A small network was shown many inputs. Here are its activations along a few directions, one row for each input.
Each table varies a few parts of the input and shows all the possible inputs, shuffled.
Descriptions start from the smaller parts, as in this example, which fits no table here: line(6) and (point or ring(9) or (values(2) and ring(5))).
Shared parts are said once, and a part with two or three values counts as separate values.
In the rows, zero is written as 128.

Other details of the inputs shift rows strongly along two fixed directions, in all tables alike. That doesn't count.

Table:
R1: [ 88 121  93 142 119 180 103 125  72 114  89  99  37 161]
R2: [118 116 132 146 105 158 115 128  71  78  78 130  92 167]
R3: [132 121 125 144 100 149 131 138  92  90  90 133  88 152]
R4: [116 111  73 131 104 201  76 134  81 121  71  93  91 123]
R5: [149 130 200 117 115  82 119 133 162 114 128 161 233 117]
R6: [ 93 113 104 127 107 199 111 139  94 115  77 130 123 114]
R7: [115 130 152 148 131 126 100  98 127 121 112 105 143 127]
R8: [116 132  83 133  91 168  97  88  81 121  65  93  85 140]
R9: [147 127 135 129 159  46 172 167 195 175 191 136  98 128]
R10: [142 144 107 127 135 118 150 132 143 110 160 113 104 104]
R11: [148 126 132 127 152  78 137 124 163 114 165 124 142 108]
R12: [152 132 126 139 161  58 160 160 181 191 195 131 121  96]
R13: [122 119  99 144  89 158 126 136 101  90  78 112  74 148]
R14: [125 121  94 109 130 166  92 120 113  88 101 100 119 124]
R15: [136 134 199 115 116  93 128 131 161 113 125 169 229 115]
R16: [158 135 212 145 120  80 149 119 138  98 134 162 213 119]
R17: [ 99 122 125 107 130 167 121 122 127  80 105 141 151 113]
R18: [125 104 111 115 147 120 136 157 157 159 141 103  98 149]
R19: [131 118 152 120 129 125 116 129 150 154 140 102 157 124]
R20: [151  85 142 165 126 124 134 101 132 123 134 173 185 137]
R21: [141  91 129 140 123 143 120  73 124  74 133 159 168 139]
R22: [119 113 141 162 141 124 110 119  93 106 100 138 159 131]
R23: [108 115  78 114 101 194  93 100  82 136  69  78 100 155]
R24: [ 99 177 115  98 139 145 163 166 173 211 209 115  79 102]
R25: [127 134  88 159  96 194 109 129  56  99  78 115  84 122]
R26: [150 112 181 109 131  62 131 120 153 127 115 160 239 141]
R27: [133 143  95 102 164 108 157 187 185 205 191 108  51 132]
R28: [124 105 107 137  91 173 123  65  92 123  99 145 127 167]
R29: [136 167  90 143 160 134 156 168 117 192 196 115  47 113]
R30: [145 121 187 149 119  77 120 106 154 109 117 136 201 117]
R31: [133 125  99 155 100 158 121 133  93 107  91 115 112 115]
R32: [120 161 103 121 185 102 149 140 148 154 214 109  78 113]
R33: [132 129 129 140 178  62 148 153 171 195 198 126 116 100]
R34: [115 156  90 100 148 140 160 187 172 193 174 124  37 127]
R35: [129 143 113 118 184  75 143 134 174 157 210 109  98 105]
R36: [134 155  96 100 157 113 161 194 184 201 190 120  47 125]
R37: [150 144 214 144 140  79 145 121 137 111 150 159 202 128]
R38: [123 158  81 107 146 151 146 181 151 206 183 122  54  91]
R39: [147 137 156 128 110 107 151 112 105 119 115 150 151 133]
R40: [147 129 190 130 128  81 142 103 106 108 115 169 191 143]
R41: [111  93  75 135 109 203  79 126  82 128  74  79  95 128]
R42: [123 144 114 102 140 150 122 133 142 105 129 134 126 107]
R43: [136 161  93 118 113 128 158 128 125 168 146 109  68 120]
R44: [140 113 131 126 115 135 104 146 118 116  95 145 164 111]
R45: [102 176  92  84 151 132 182 162 169 229 201 125  67 114]
R46: [134 153  84 100 145 152 121 145 143 131 149 111  85 106]
R47: [143 125 141 140 116 130 124 110  98  48 105 141 163 123]
R48: [101  97 117 144 120 136  99 116 104 100  79 111  94 158]
R49: [130 115 137 154 106 165 119  79 121 118 128 140 145 150]
R50: [133  89 130 115 138 136  97 108 127  76 100 110 175 128]
R51: [131 133 145 122 157  65 144 112 153 175 159 132 137 129]
R52: [133 114 208 130 146  49 142  97 128 116 123 172 226 143]
R53: [102 148 135 151 125 168  99 100  90 115 102 102 113 137]
R54: [142 133 158 136 143 101 131 119 113  68 145 148 172 128]
R55: [104 142 103 105  91 183 106 111  91 118  67 129 124 138]
R56: [136 124 168 119 115 112 107 127 147 125 123 124 188 123]
R57: [150  69 179 144 121  80 152 103 157 103 142 193 196 169]
R58: [149 125 178 105 123  72 133 125 149 122 110 171 230 133]
R59: [120 154 102 147  86 185 112 111  96 110  95  88  83 119]
R60: [ 86 115 113 115 110 178 128 150 119 107  85 137 105 149]
Description of these inputs: values(5) and (point or line(5) or ring(6)).
Q: Changing only the values(5) part turns R27 into R56. The same change can be made to R57. Which row results?
A: R49
Q: Start at R10 and move only the ring(6) part, one step at a time. The first step leads to R47. Which rows follow, in order?
A: R54, R32, R35, R11
Q: List by row number the other rows that have the values(5) part in common with R12.
A: R4, R6, R20, R22, R25, R29, R31, R33, R38, R41, R44
Q: Start at R40 and move only the ring(6) part, one step at a time. The first step leads to R39. Which rows follow, in order?
A: R43, R8, R51, R52
Q: Which other rows does R15 become when the values(5) part takes its other values? List them by row number.
A: R34, R38, R42, R55

Table:
R61: [137 131 128 114 152  94 160 166 173 162 178 143 116 113]
R62: [133 136 125 109 156  95 155 166 173 169 176 130 133 107]
R63: [122 140 106 122 118 155 138 148 128 160 132 121  77 138]
R64: [120 133  94 134 111 166 112 108 103 136 117 111  92 135]
R65: [108 128 100 118 112 174 108 114 116 135 108 108 108 133]
R66: [146 125 157 121 157  61 149 146 164 139 174 151 137 128]
R67: [137 136 138 142 139  95 155 129 139 160 163 127 111 130]
R68: [117 160  97 132 108 179 122 118  93 129 118 110  86 123]
R69: [135  96 159 158 121 113 103  99 102  61  85 145 182 140]
R70: [115 119 120 135 115 159 115 110  84 113  91 132 100 155]
R71: [120 138 116 116 116 149 126 141 130 153 115 114 107 127]
R72: [143 114 137 129 137 106 127 117 144 108 135 127 165 120]
R73: [133  93 184 128 126  97 106 111 139  72  88 151 240 127]
R74: [126 141 132 133 123 148 116 118 103  94 111 124 138 116]
Q: What do these inputs look like to the network?
A: values(2) and (point or ring(6))
Q: Changing only the values(2) part turns R68 into R74. The same change can be made to R65. Which row results?
A: R73
Q: Which other rows does R64 become when the values(2) part takes its other values? List them by row number.
A: R72

Table:
R75: [131 135 129 110 137 113 144 160 159 168 149 133 121 123]
R76: [110 109  88 144 115 170  93 109  87  94  82  93  85 144]
R77: [134 123 155 139 109 120 140 114 112 110 108 158 155 148]
R78: [139 141 132 138 151  93 149 121 146 161 181 125 105 125]
R79: [116 143 104 137 104 187  95 109  78  76  86 103 105 120]
R80: [117 109 126 109 118 148 101 136 138 112  90 124 164 120]
R81: [126 130 116 130 124 151 105 128 111  80 104 114 130 116]
R82: [137 101 136 152 116 123 118 110 105  87  97 138 143 149]
R83: [140 132 131 138 150  91 159 140 146 155 178 138 105 131]
R84: [118 142  81 121 127 155 143 150 125 161 145 110  44 138]
R85: [116 153  99 138 107 190 104 107  72  91  99 101  92 119]
R86: [128 152 134 118 127 122 154 145 143 176 153 136 119 126]
R87: [124 133 123 134 123 155 106 121 103  81 101 120 131 117]
R88: [111 131 100 134 103 188  92  94  84 105  88  99 109 134]
R89: [139 118 145 120 139 101 124 124 151 124 137 131 170 121]
R90: [149 134 161 142 148  70 156 110 148 147 174 143 149 124]
R91: [134 112 158 108 139  86 145 163 173 147 138 149 167 124]
R92: [124 149  96 117 141 146 128 130 137 170 163 100  77 118]
R93: [120 150 102 125 128 141 156 142 133 169 159 124  61 135]
R94: [147 142 136 144 143  95 164 128 140 160 179 142 106 128]
R95: [118 155 103 112 126 150 143 152 137 185 154 115  74 126]
R96: [133  83 177 132 118  86 130 129 133  72  82 173 210 146]
R97: [132 119 164 138 114 123 115  90 114  98 102 137 194 130]
R98: [116 160  92 106 127 161 129 146 139 186 154 105  80 112]
R99: [131 117 135 155 118 131 127 106 104 106 114 137 128 145]
R100: [107 140  97 113 117 175 121 146 115 158 114 110  76 131]
R101: [137 135 131 134 157  91 148 129 148 158 178 125 108 126]
R102: [125  95 140 124 126 129 100 115 128  88  90 126 181 129]
R103: [133 130 158 105 144  96 139 147 171 157 152 147 180 111]
R104: [119 164  95 108 129 160 135 139 133 189 159 108  84 112]
R105: [148  76 188 148 133  63 130 122 136  71 103 172 221 143]
R106: [144 125 150 117 160  75 141 155 173 116 166 140 165  99]
R107: [141 121 163 125 142  77 162 143 159 141 155 169 155 136]
R108: [112 113 118 116 101 175  85 122 105  97  60 119 160 128]
R109: [123 109 117 150 118 145  99 100  92  83  84 113 128 146]
Q: Changing only one part turns R86 into R100. The same change can be made to R77. Which row results?
A: R107
Q: What do these inputs look like to the network?
A: line(5) and (point or ring(6))
Q: List by row number the other rows that have the line(5) part in common with R89.
A: R75, R81, R82, R84, R108, R109
Q: Which other rows does R76 become when the line(5) part takes its other values? List them by row number.
A: R78, R90, R101, R109

Table:
R110: [119 149  76 138 130 176 114 107  96 130 138  90  53 126]
R111: [164 159 184 125 166  33 183 130 190 180 233 153 170 101]
R112: [133 103 161 150 121 119 101  97 101  53  86 136 189 133]
R113: [119 112 168 122  97 139 102 117 110  94  62 150 209 135]
R114: [116 134 112 111 118 153 121 138 133 157 120 115 113 127]
R115: [116 126  99 106 129 149 122 152 137 146 121 114 102 125]
R116: [111 126  81 105 129 163 117 163 137 143 119 106  76 125]
R117: [131 136  98 135 149 128 127 134 129 134 156 100  78 118]
R118: [133 118 164 150 114 123 105  84  94  63  86 142 194 132]
R119: [135  80 174 172  87 106 149  98  85  80  64 187 155 196]
R120: [108 137  89 108 121 170 122 149 131 158 123 106  80 124]
R121: [127 133  73 138 148 148 119 137 122 128 150  89  52 116]
R122: [151 151 184 104 154  57 181 157 198 199 205 175 194 105]
Q: What do these inputs look like to the network?
A: point or (values(2) and line(6))
Q: Which other rows does R122 become when the values(2) part takes its other values? List them by row number.
A: R111
Q: Start at R121 and move only the line(6) part, one step at a time. The first step leads to R117. Which rows follow, in order?
A: R112, R110, R118, R111
